These are the activations of a small neural network, seen along a few directions. Each row is one input.
In each table, some parts of the input vary, and every possible input appears once, in random order.
Descriptions start from the smaller parts, as in this example, which fits no table here: one of 4 places along a line, together with either a single point or one of 9 places along a line or (one of 3 separate values, together with one of 5 places around a ring).
Shared parts are said once, and a part with two or three values counts as separate values.

Table:
r1: [-46.8 -92.7  58.2 -49.9  22.8 -12.5  28.8 -62.8 -52.7 -47.2  35.3]
r2: [-41.3  40.5 -40.0 -10.1 -11.5 -23.1 -11.2 -13.6  14.4  24.0  -8.7]
r3: [ 43.6 -35.8 -10.1 -10.3   7.3   3.7 -25.0  24.9  19.3  40.7  -1.4]
r4: [ 12.1 -23.0  36.1 -25.0  20.1 -12.9  23.6  24.5  -9.1  -3.8 -35.4]
r5: [-41.1  61.6 -33.1  16.4 -26.2  -2.4  -3.8 -16.7   8.8   4.1  19.3]
r6: [ 43.7 -23.4 -19.6  12.1   5.7  15.5 -21.7  10.3  14.7  27.2   2.8]
r7: [ 39.1 -12.7 -11.2  30.0  -5.3  25.0 -24.3  12.7   8.1   7.3  15.8]
r8: [ 11.8  11.8  30.3  18.2   2.4  19.3  33.9   8.2 -18.7 -43.1  -3.8]
r9: [ 14.6  -8.9  28.8  -3.9  18.3  -5.5  24.3   6.8 -10.5 -17.7 -29.2]
r10: [  8.9   3.6  36.6   9.9   5.7   1.3  22.4   9.9 -12.1 -39.5 -16.8]
r11: [-48.0  51.3 -30.5   3.2 -25.3 -15.5 -12.3 -11.3  14.3   3.6   2.4]
r12: [ 43.5  -2.4 -16.2  39.1  -7.0  40.8 -16.0   9.0   6.0   4.9  31.3]
r13: [-40.1  30.3 -29.3 -29.6  -7.2 -33.7 -18.7  -1.8  17.5  39.4 -11.6]
- What do these inputs look like to the network? => either a single point or (one of 3 separate values, together with one of 4 places along a line)
- A walk changes only the place on the line of 4. It starts at r8 and steps to r10. List the rest of the walk in order. => r9, r4
- Change only the choice among 3 separate values in r13. List by row number the other rows that result. => r3, r4

Table:
r14: [  0.0  22.0  15.0  33.2  -9.1  22.0  26.4  -4.4 -15.4 -42.3   7.2]
r15: [ 63.8 -74.8  64.1 -14.3  34.1  16.1  26.2  29.1 -18.2 -19.8 -12.5]
r16: [-39.1  -7.7   3.1 -12.7  -5.4  -5.9   4.5 -36.2 -20.1  -9.9  29.3]
r17: [ -3.6 -19.9 -20.7  -6.2  -6.5  -0.8 -28.0  -6.2   6.5  26.2  19.3]
r18: [-20.9  34.9 -24.9  -8.8 -13.2 -20.4 -11.6  13.4  20.1  23.3 -20.2]
r19: [ 38.7   9.0  -5.5  34.5  -7.7  22.5 -12.3  23.3   9.2  -1.0   1.4]
r20: [-59.2  49.4  -1.1 -11.8  -9.8 -24.4  21.7 -13.0  -8.3 -15.5 -12.3]
r21: [-20.2 -14.3  -6.2 -12.7  -2.7  -4.1 -12.5 -24.2  -1.9   3.1  26.7]
r22: [ -0.5  34.2 -39.0  -5.5  -7.2 -16.0 -17.4  17.1  30.3  45.7 -25.4]
r23: [ 59.9  10.4 -21.0  36.5   1.3  29.2 -16.1  27.8  16.6  19.7  -4.1]
r24: [ 16.2 -17.2 -33.3  -1.5   0.2   1.4 -36.2  -0.9  17.5  49.0  13.9]
r25: [-40.2  41.1 -12.1 -14.8  -7.6 -21.5   8.6  -2.6  10.1  -3.3 -14.5]
r26: [-14.6 -82.8  73.8 -45.9  37.3 -22.0  39.5 -29.7 -46.3 -47.9 -13.6]
r27: [ 19.7  15.9   7.7  30.0  -3.9  24.1   7.1   6.5  -0.2 -27.2   4.8]
- What do these inputs look like to the network? => either one of 2 separate values or (one of 3 separate values, together with one of 4 places along a line)
- Change only the choice among 3 separate values in r21. List by row number the other rows that result. => r25, r27

Table:
r28: [  1.7  16.5 -22.5  -5.9  -0.2  -9.6  -9.0  16.6  12.8  34.7 -19.1]
r29: [-41.9   2.9  -5.5 -34.7   0.5 -30.6  -2.4 -17.4   5.8  14.7   1.3]
r30: [-17.5   2.2  17.5  10.0  -7.2   5.9  15.7 -17.1 -21.3 -29.0   8.9]
r31: [13.7 26.3 -8.2 29.3 -1.2 20.9  4.1  9.3  4.0 -3.5  1.7]
r32: [  3.1  29.5 -17.7  25.8 -12.0  18.2 -11.3  -3.4   0.1  -6.1  15.8]
r33: [-27.4   4.5  -3.4 -22.7   2.2 -25.1  -5.5 -13.0   1.4  11.1 -10.7]
r34: [-10.8  28.2 -19.8  14.1 -14.1  13.8  -8.9  -7.7   4.3  -4.4  26.8]
r35: [ 14.0 -67.5  12.1 -19.8  13.2   0.3 -11.3 -18.2  -8.9  11.3  31.4]
r36: [  1.9   2.9  26.9  12.8   5.7   4.4  30.8  -5.0 -20.5 -27.7  -3.9]
r37: [-18.2  15.2 -30.4  -6.6 -12.5  -8.5 -23.8   5.3  10.7  31.3  -5.1]
r38: [-29.3 -10.8  13.3  -8.3   2.9  -6.8  11.0 -23.0 -17.5 -26.6  -0.4]
r39: [ 53.1 -70.2  39.7  -4.9  23.7  17.2   2.4  18.8  -8.0  -9.8   1.2]
r40: [-10.2  -9.9  21.8  -6.4  15.6  -8.4  25.7 -11.4 -17.9 -25.3 -14.0]
r41: [  9.0  -0.6  42.5  13.9   1.0  11.6  32.5  12.4 -16.5 -43.7  -8.5]
r42: [ 35.3  29.8 -25.3  24.0 -14.0  15.3 -15.4  27.8  27.6  15.6 -10.7]
r43: [-10.5  29.1 -46.9  13.0 -22.0   5.2 -27.0  -3.9  25.4  27.2  17.7]
r44: [-38.6 -10.1   9.9 -22.9   1.4 -12.4  14.0 -27.6 -14.8 -23.1  12.0]
r45: [-12.1   3.8   3.5 -23.4  12.6 -22.3   9.7  -0.5   2.5  13.2 -26.1]
r46: [-31.6   0.9  15.2  -1.6  -9.3   0.9  18.8 -21.5 -17.2 -26.1  20.4]
r47: [ 30.6 -64.3  12.9 -11.7  14.3   9.6 -14.0 -12.4 -15.1   6.6  19.7]
r48: [-28.4  15.6 -32.0 -17.2 -12.2 -17.8 -21.5   0.2  14.1  34.7   7.7]
r49: [  8.5  12.7  -8.4  -6.1  -6.2  -3.2  -8.9  33.5  17.8  20.7 -24.5]
r50: [ 23.6  31.1 -37.0  26.6  -8.2   8.0 -15.7  11.9  24.1  30.1  -6.0]
r51: [  0.4 -12.1  38.2  -4.2  12.6  -5.5  26.1   4.8 -14.3 -40.8 -17.6]
r52: [  7.8  32.0 -43.9  26.6 -18.5   5.1 -30.3  -0.1  20.9  26.2   7.6]
r53: [ 28.9  26.3   7.9  33.2  -2.8  19.9   3.2  25.2   7.9 -17.5  -0.8]
r54: [ 46.3 -65.4  20.9 -10.6  25.6  13.6   1.1   0.8 -13.9   6.9   5.3]
r55: [ -1.2   1.4  18.8 -22.1   9.1 -20.0   9.9  15.7   6.6  -0.7 -30.1]
- Changing only one part turns r30 into r41. The same change can be made to r32. Which row results? => r53
- What do these inputs look like to the network? => one of 4 places along a line, together with either a single point or one of 6 places around a ring
- Change only the place on the line of 4 in r37. List by row number the other rows that result. => r28, r48, r49
- Change only the place on the ring of 6 in r29. List by row number the other rows that result. => r34, r43, r44, r46, r48
- A walk changes only the place on the line of 4. It starts at r39 and steps to r54. List the rest of the walk in order. => r47, r35

Table:
r56: [ -5.9 -44.9  28.9  -0.6  12.3  19.9  12.0  -9.0 -10.7 -31.9  28.1]
r57: [ 21.1  36.5 -54.2  -2.0 -11.0   8.9 -26.7   5.9  23.9  47.3   4.9]
r58: [ 23.8  41.1 -35.9  17.7 -10.7   3.9 -14.4  48.8  40.2  49.6 -13.6]
r59: [-73.9 -28.7  27.6 -60.8  22.7 -42.6  23.4 -26.5 -31.1 -12.1  -5.6]
r60: [ 48.3 -53.6  19.1   2.6  17.8  -2.9 -13.7  44.2  15.8  16.9 -30.3]
r61: [-92.0  31.8 -19.5 -33.7 -14.7 -44.5  -0.7 -25.0   7.9   8.3 -26.3]
r62: [ 11.0  66.2  -0.2  36.1  -2.4   7.3  16.8  -1.2  -1.3 -26.4 -16.8]
r63: [ 23.8 -16.9  50.8  17.6  19.7  22.4  48.7   1.6 -26.6 -47.9 -17.6]
r64: [ -4.9  17.2 -42.8  13.5 -24.5  -2.5 -25.3 -18.8  11.1  39.3  26.1]
r65: [  7.6 -27.9  45.1   1.2  -0.3  16.2  28.4  10.0 -28.9 -41.0   2.0]
r66: [-13.7  33.5 -20.8  16.0 -18.8   5.2 -12.8 -11.4  16.6 -14.0  25.1]
r67: [ 43.6 -50.9  -1.0 -19.4  22.8   4.7 -22.5  -0.6   0.1  17.7  -3.8]
r68: [ 13.5 -56.9   8.6  -7.3  11.1   2.1 -13.2 -25.5 -14.4  16.1  25.2]
r69: [ -2.2  53.2  -5.7  18.8 -24.0   2.1   0.0   7.5  -2.5 -22.1   2.6]
- Changing only one part turns r58 into r60. The same change can be made to r61. Which row results? => r59
- What do these inputs look like to the network? => one of 2 separate values, together with either a single point or one of 6 places along a line

Table:
r70: [-10.3  12.9  38.9  21.7  -4.9  11.4  26.6  -0.4 -25.9 -67.9   4.0]
r71: [  4.0  21.4 -50.5   0.5 -25.9  -2.6 -52.5  25.5  43.8  44.8  11.9]
r72: [ -3.1   5.5  28.1  -7.0   0.5 -12.3  24.2   6.6   0.3 -27.8 -16.0]
r73: [-23.9  48.1 -38.3  -7.4  -9.6 -17.5 -17.1   9.9  14.5  36.0 -20.2]
r74: [  3.1  -0.7  25.8   8.1   5.2  -4.2  19.4   2.6  -1.2 -32.4 -25.5]
r75: [ 17.9  28.6 -57.5  25.4 -28.0   9.2 -48.5  20.0  44.6  48.0  22.7]
r76: [-86.3 -41.4  25.2 -42.9  -3.4 -49.4   5.5 -64.2 -35.8 -11.9   7.4]
r77: [ 37.0 -64.3  50.6 -12.7  20.8  24.1  18.1   2.0 -28.0 -25.2  17.8]
r78: [ -4.5  68.2 -48.4  31.1 -11.3   2.8  -6.2   4.0  13.0  30.7 -15.5]
r79: [-12.2  20.9 -41.8 -14.5 -20.7 -13.3 -45.9  21.6  37.5  48.0   2.7]
r80: [-73.2  -7.9  -4.5 -51.9  21.2 -39.8  11.9 -69.8 -15.0 -13.7   8.5]
r81: [-17.1  59.3 -43.7  10.4 -12.7 -11.0  -6.7   7.0  11.8  34.2 -19.5]
r82: [-21.0  17.7  32.1  -7.7  -4.0  -1.9  29.6   4.4  -3.0 -31.6   5.4]
r83: [ 36.0 -67.7  44.2 -21.4  27.7  12.8  17.3   5.3 -14.5  -0.9  14.4]
r84: [-20.6  18.8  38.8   2.6  -9.0   5.7  30.4   1.4 -19.5 -53.0   9.2]
r85: [ 54.8 -77.8  39.9 -19.4  32.7   2.1  14.7   9.1 -12.3   3.3  -8.0]
r86: [ 47.2 -72.4  51.6   5.9  25.1  28.0  13.0   2.4 -36.8 -39.4  12.1]
r87: [ 22.0  43.3 -62.7  43.5 -27.0  20.9 -40.1  13.8  39.4  41.5  19.4]
r88: [ 10.5  68.9 -55.0  41.4 -18.9  16.2 -10.6   2.4  18.3  32.1  -7.2]
r89: [-67.7 -21.3  19.6 -52.1   3.8 -19.4  40.9 -30.7 -33.2 -18.0  14.7]
r90: [-24.1  32.4 -36.0 -16.2 -13.1 -20.5 -35.3  16.4  27.9  38.8 -11.5]
r91: [ 53.7 -75.8  40.0   4.2  33.2  20.3   7.1   0.9 -25.3 -21.0  -4.8]
r92: [ 59.3 -83.2  37.7  -6.8  35.6   8.6   8.0   5.8 -16.1  -2.1 -18.0]
r93: [ 21.9  58.0 -62.1  44.9 -21.2  23.9 -24.5   7.3  28.8  38.3   9.2]
r94: [ -3.3   8.6  27.9  20.2   3.8   6.2  20.9  -2.9 -13.2 -50.8 -13.3]
- What do these inputs look like to the network? => either one of 3 separate values or one of 10 places around a ring or (one of 2 separate values, together with one of 6 places around a ring)
- A walk changes only the place on the ring of 10. It starts at r75 and steps to r71. List the rest of the walk in order. => r79, r90, r73, r81, r78, r88, r93, r87
- Change only the choice among 2 separate values in r82. List by row number the other rows that result. => r83
- Which other rows belong to the same alternative as r76? List them by row number. => r80, r89
